Each row below holds a small network's activations on one input, seen along a few directions.
Each table varies a few parts of the input and shows all the possible inputs, shuffled.
Descriptions start from the smaller parts, as in this example, which fits no table here: one of 6 places along a line, together with either a single point or one of 9 places around a ring or (one of 2 separate values, together with one of 5 places around a ring).
Shared parts are said once, and a part with two or three values counts as separate values.

Other details of the inputs vary at random and push rows far along three fixed directions, the same in every table; ignore that.

Rows:
R1: [ 3.20  2.34  0.59  4.46 -0.48 -0.01 -0.76 -1.01  1.64 -0.13  0.42]
R2: [-1.82 -2.59  1.54 -1.32 -2.48  4.49  4.75  6.12 -3.10  1.32 -4.29]
R3: [ 2.81  1.76 -1.34  2.11  2.69  0.09 -1.36  1.35  1.54 -0.01  0.48]
R4: [ 1.75  2.30 -0.51  1.78  0.92  0.77 -3.17  0.73  2.27 -0.47  0.48]
R5: [ 0.56  3.07 -1.73  0.88  0.47 -0.27 -2.37 -0.12  1.26  2.89  0.90]
R6: [-5.35 -2.33  0.33 -0.36 -0.21  0.06  5.82 -7.76 -0.50 -5.13 -2.06]
R7: [-6.15 -4.14 -0.42 -1.24  2.97 -0.92  3.10 -4.84  1.17 -5.91 -3.18]
R8: [ 1.50  3.91 -0.13 -0.08  0.29  1.58 -1.67  0.27  1.68  0.18  1.63]
R9: [ 2.96  2.86  0.24  2.83 -0.99 -0.47 -0.14 -2.21  1.76  2.52 -0.09]
R10: [ 0.61 -3.99  2.93 -0.13 -5.43  1.66 -1.32  8.73 -5.42  2.33 -1.64]
R11: [-3.75 -1.63  1.23 -0.96 -4.39  4.69  3.29  5.94 -3.70  1.34 -3.98]
R12: [ 1.78  1.90 -2.30  2.41  1.37 -0.08 -1.68  1.76  1.45  0.01  1.22]
R13: [-0.72 -4.42 -0.33 -3.35  0.29 -4.82 -1.05 -3.35 -2.46 -0.43  3.34]
R14: [ 1.46  2.70 -0.78  0.14  0.40  0.33 -2.61 -0.44  2.48  2.35  0.18]
R15: [-4.01  3.00 -3.04  1.04  3.15  2.56  3.34 -2.45  5.46  0.02 -5.65]
R16: [ 0.20 -4.64  0.76 -3.61  1.52 -4.64 -0.68 -3.53 -2.37 -0.36  2.59]
R17: [ 3.68 -3.61  4.74 -5.31 -1.03 -5.85 -3.32 -0.41 -4.23 -1.34  7.04]
R18: [ 1.29  3.52 -1.76  0.72  0.93  0.83 -0.16  1.20  1.10  0.81  2.62]
Each input here is: one of 3 separate values, together with either a single point or one of 5 places around a ring.
The inputs of R18 and R12 match in every part but the choice among 3 separate values. If R6 is changed in the same way as R18 into R12, which row does it become?
Answer: R1
Which other rows does R15 become when the choice among 3 separate values takes its other values? List them by row number.
Answer: R7, R17
Which other rows does R10 become when the choice among 3 separate values takes its other values? List them by row number.
Answer: R5, R11

Rows:
R19: [ 1.87  1.17  0.33  0.49 -0.14  0.18 -0.33  0.20  0.97  1.80 -0.08]
R20: [ 0.36 -3.28  1.81 -2.35 -0.84 -1.77 -1.90  0.22 -2.36 -1.28  1.65]
R21: [ 0.61 -3.09  1.98 -2.47 -0.17 -2.31 -0.53  0.64 -2.42 -1.10  1.99]
R22: [ 1.61  1.32 -0.21  1.10 -0.33  0.07 -0.61  0.26  0.21  1.63  0.01]
R23: [-2.27 -1.04 -0.92 -0.27  0.33  1.71  2.28  0.58 -0.49 -1.01 -1.84]
R24: [ 0.67  1.13 -0.59  1.08  0.42  0.21 -1.56  1.37  0.57  0.68  0.39]
R25: [ 1.06  2.18  0.51  0.33 -0.91  0.28 -0.40  0.36  0.50  1.19  0.55]
R26: [ 0.43 -3.29  2.01 -0.85 -1.47 -2.38 -1.29 -0.52 -2.72 -0.84  1.74]
R27: [ 1.03  0.99 -0.91  0.72  0.35 -0.37 -1.07  1.36  0.98  1.03  0.16]
R28: [-1.76 -0.94 -0.26  0.50 -0.40  1.70  2.75 -0.13 -0.55 -1.08 -2.04]
R29: [ 0.65  1.72 -0.71  0.33  0.01  0.78 -0.77  1.20  0.32  0.90  1.12]
R30: [ 1.66  1.34  0.51  1.09 -0.41  0.74 -1.27  0.68  0.79  0.08 -0.04]
R31: [-1.68 -0.86  0.53  0.23  0.01  1.19  2.79  0.09  0.10 -1.29 -2.39]
R32: [ 1.04  1.27 -0.91  0.37  0.48  0.10 -1.04  0.87  0.36  1.67  0.19]
R33: [-2.23  2.24 -2.29 -1.05  4.17 -2.64 -0.71 -7.32  2.89 -2.95  2.91]
R34: [-2.25 -1.30 -0.50 -1.01  0.37  1.20  1.90 -0.14  0.45  0.32 -2.56]
R35: [-2.02 -1.31 -0.40  0.72 -0.66  0.58  2.08 -0.33  0.26 -0.60 -2.70]
R36: [ 1.22  1.74  0.02  1.04 -0.82  0.73 -0.34  0.60  0.14  0.87  0.95]
What is each input in this table made of?
Answer: one of 2 separate values, together with either one of 4 places along a line or one of 5 places along a line
The inputs of R29 and R36 match in every part but the choice among 2 separate values. If R24 is changed in the same way as R29 into R36, which row does it become?
Answer: R26
Which other rows does R25 become when the place on the line of 4 takes its other values? List them by row number.
Answer: R28, R31, R36
Which other rows does R19 become when the choice among 2 separate values takes its other values? List them by row number.
Answer: R34

Rows:
R37: [-4.28 -4.37  1.94 -3.10 -2.95  2.00  3.31  4.55 -3.66 -1.15 -2.89]
R38: [-2.04  4.47 -3.73  3.46  1.91  5.64  1.23  3.75  5.29  1.20 -6.68]
R39: [-4.04 -1.14 -0.19  0.70  0.02  2.82  5.21 -1.35 -0.32 -2.88 -2.94]
R40: [ 4.12  1.55 -1.55  1.49  0.87  0.24 -2.99  4.25  0.52  2.63  0.88]
R41: [ 6.33  0.91  2.22 -2.55 -1.24 -2.84 -6.01  2.32 -1.43  4.62  5.58]
R42: [-2.73 -4.65  3.60 -1.80 -3.89  3.31  3.57  2.64 -3.79 -1.62 -3.41]
R43: [-3.60 -6.12 -0.27 -1.87  0.28 -0.76  1.60  0.16 -2.22 -1.90 -1.87]
R44: [-5.83 -0.62 -2.24 -1.93  2.49 -0.96  2.74 -5.42  2.11 -1.75 -1.88]
R45: [-1.57  0.06 -0.44 -2.75  2.60 -1.90 -1.14 -3.68  0.33 -3.57  3.23]
R46: [-1.91  5.75 -4.29  2.96  1.98  6.95  3.52  3.58  3.57  0.99 -4.45]
R47: [ 1.19 -4.25  3.83 -3.13 -2.56 -2.64 -0.85 -2.13 -3.35  0.48  1.74]
R48: [ 0.82 -3.58  3.39 -2.07 -2.19 -2.96  0.32 -0.24 -4.06 -2.17  3.48]
R49: [ 3.69  4.97 -0.49  4.92 -0.20  1.97 -1.30  4.28  3.58  2.56 -2.16]
R50: [-2.35  3.39 -4.37  3.55  0.50  0.10 -1.29 -7.28  3.67 -2.92  1.87]
R51: [-3.97 -4.90  0.13 -3.30 -0.72 -0.58  2.78 -1.21 -2.48  0.22 -1.34]
R52: [-4.47 -0.65  0.31  0.24 -0.56  2.19  4.68 -1.17  0.36 -3.31 -3.33]
R53: [ 4.27  3.12 -0.51  1.84  3.69 -4.32 -4.94 -5.29  3.36 -1.94  4.53]
R54: [ 0.74 -3.87  3.60 -2.70 -2.82 -4.02 -0.18 -1.57 -3.24  0.43  1.91]
R55: [-0.44 -2.34  1.78 -1.61 -4.92  2.44  2.04  8.04 -3.33  5.10 -3.72]
R56: [ 4.96  2.41  2.20  1.84 -4.70  1.70 -0.17  7.13 -1.08  6.29 -1.29]
R57: [ 4.14  3.01 -1.08  2.60  3.79 -4.98 -3.97 -4.94  3.09 -1.62  5.05]
R58: [-0.11 -4.13  2.14 -4.88 -1.72 -3.22 -1.65 -0.61 -3.11  0.79  2.05]
R59: [ 3.75  1.56 -0.38  0.35  1.99 -1.28 -5.10  1.12  1.59  1.12  2.72]
R60: [ 4.11  4.58 -0.20  4.57  0.10  3.34 -1.95  3.74  3.46  2.65 -2.34]
R61: [ 3.94  2.31  0.98  0.66 -2.63  3.58 -0.85  9.66 -1.76  4.29  0.54]
R62: [-0.92 -0.96 -1.97 -2.45  2.50 -2.82 -0.24 -5.14 -0.05 -0.36  2.45]
R63: [-0.37  3.47 -2.97  1.69  3.67 -0.87  1.38 -7.58  3.54 -0.75  0.47]
R64: [-2.14 -3.38  1.79 -1.19 -2.66 -2.65 -3.41 -0.81 -5.94 -0.34  3.07]
R65: [-4.57  3.01 -2.22  1.96  0.93  4.11  4.79 -3.38  4.24 -0.31 -6.64]
R66: [-0.36  0.21  0.99 -1.09  1.40 -2.00 -0.27 -5.02  0.26 -4.13  2.86]
R67: [-3.73 -6.33  0.87 -1.63 -2.34  0.78  2.44  4.59 -3.25 -0.32 -4.39]
R68: [ 1.86  5.73 -3.45  3.07  3.96 -0.24 -3.00  0.29  5.48  0.78  0.60]
R69: [ 5.47  0.20  1.99 -0.65 -0.58 -4.54 -3.08 -2.14 -1.46  2.21  5.85]
R70: [-3.41 -2.20 -2.00  1.49  2.97 -0.39  2.83 -5.78  1.16 -4.06 -2.75]
R71: [ 0.20 -2.03 -0.24  1.04  2.39 -3.17 -0.52 -4.82  0.37 -2.85  1.73]
R72: [-3.60 -1.10 -0.57  0.51  0.11  3.00  5.09 -1.58 -0.78 -2.98 -3.26]
R73: [ 4.38 -0.18  2.46 -1.90 -2.30 -1.61 -3.06  6.16 -3.44  2.13  4.83]
R74: [ 2.48  6.11 -1.07  1.67  0.83  4.58 -1.58  4.89  2.79  2.46 -0.06]
The inputs of R72 and R46 match in every part but one. If R66 is changed in the same way as R72 into R46, which row does it become?
Answer: R45
What is each input in this table made of?
Answer: one of 2 separate values, together with either a single point or (one of 3 separate values, together with one of 6 places along a line)
Which other rows does R48 become when the choice among 3 separate values takes its other values? List them by row number.
Answer: R56, R57
Which other rows does R55 become when the choice among 2 separate values takes its other values? List them by row number.
Answer: R56

Rows:
R75: [-0.58 -2.54  2.57 -3.60 -0.82 -3.34 -0.98 -2.88 -1.39 -0.16  1.88]
R76: [-3.77 -1.24  0.44 -1.28 -0.42  2.83  1.68  3.01  0.06 -0.92 -3.74]
R77: [ 3.43  2.39 -0.22 -0.98  0.92 -1.64 -1.31 -0.70  0.75  3.01  3.38]
R78: [ 2.62 -2.74  2.25  0.32 -2.02 -0.36  0.60  1.83 -3.15 -0.12  1.15]
R79: [ 0.58 -1.26  2.53 -0.60 -3.46 -1.15 -0.31  2.24 -2.52 -0.36  1.59]
R80: [-0.58 -2.09  0.78 -0.63 -1.16  1.75  2.25  0.46 -0.36  1.32 -4.04]
R81: [-1.16 -1.49  2.06  1.59 -2.12  2.09  1.85  1.30 -0.62 -1.54 -3.34]
R82: [-3.47 -2.37 -0.53 -3.04  2.25  0.28  1.69 -1.77 -0.18 -3.13 -0.93]
R83: [ 0.01  3.40 -1.81  0.70 -0.95  3.48 -1.95  0.36  0.09  2.15  0.77]
R84: [-2.49 -3.60 -0.91 -0.41  0.51 -0.85  0.63  0.91 -1.87 -1.29 -1.14]
R85: [ 2.32  2.77  0.07 -0.41 -0.50 -2.63 -2.69 -0.54  1.34  2.60  2.91]
R86: [ 0.76  1.72 -1.46  2.14  0.42  0.78 -1.96  3.08  1.85  0.60 -0.91]
R87: [-0.21 -1.44  0.17 -1.64 -0.55  1.94  1.13  4.95 -1.77  1.20 -0.79]
R88: [ 4.15  1.52  1.13  1.63  0.34 -0.23 -1.31 -0.35  0.37 -0.65  1.78]
R89: [-3.83 -3.97 -1.53 -0.96  2.25  0.70  2.71 -1.68 -0.46 -2.92 -2.24]
R90: [-1.12  3.44 -1.67  2.35  0.53  1.30  2.03 -0.11  1.33 -0.32 -0.41]
R91: [-1.38 -1.08  0.41 -1.09 -1.96  1.00 -0.26  5.09 -1.12  0.72 -1.25]
R92: [ 2.31  0.90  0.31  0.67  1.41 -0.86 -3.67  1.10  1.27 -0.34  1.38]
R93: [-0.67  1.58 -1.44 -0.16  3.77 -2.16  1.11 -6.87  1.58 -3.74  3.91]
R94: [-0.80  1.48 -1.32 -2.19  3.98 -2.68  0.07 -7.73  2.72 -1.65  2.25]
R95: [ 0.25 -2.88  2.24 -1.42 -1.10 -2.23 -1.01 -2.02 -0.91  0.23 -0.15]
R96: [-3.95 -2.88 -1.35 -0.50 -0.55  1.67 -0.03 -4.31 -1.90 -1.85 -0.95]
R97: [ 1.41  2.24 -1.53  2.26 -0.06 -0.03 -0.13  0.78  1.32  3.38 -1.13]
R98: [ 0.13 -3.33  1.99 -0.07 -1.60 -3.51 -1.00 -2.38 -2.18 -2.96  2.35]
R99: [-0.47  1.66 -2.23  1.83  1.49  2.15  2.53 -1.29  2.64  1.78 -3.11]
R100: [ 1.81  2.58 -0.81  3.82 -0.33  0.73  0.23  1.44  0.59  0.68 -0.16]
R101: [ 2.81 -1.00  3.14 -1.61 -2.04 -0.46 -0.25  1.88 -2.73 -0.26  2.16]
R102: [ 3.15  1.66 -0.04  1.11 -0.49 -2.76 -3.17 -0.89  1.38  2.29  1.97]
R103: [-2.35  3.10 -2.63  1.01  0.89  1.25  2.43 -0.76  2.32  2.26 -2.35]
R104: [ 2.12  1.71 -1.00  1.17  1.82  1.91 -1.28  2.41  1.78  0.41 -1.05]
R105: [-1.71  3.57 -0.15  2.00  0.46  2.80  1.94 -0.53  2.77 -1.49 -2.13]
R106: [ 0.66 -1.81  0.55 -2.02 -0.92 -1.78 -1.58  3.98 -3.02  1.09  2.34]
The inputs of R77 and R99 match in every part but one. If R94 is changed in the same way as R77 into R99, which row does it become?
Answer: R80
What is each input in this table made of?
Answer: one of 2 separate values, together with either a single point or (one of 3 separate values, together with one of 5 places around a ring)
Start at R104 and move only the place on the ring of 5, one step at a time. The first step leads to R89. Which rows follow, in order?
Answer: R84, R86, R92
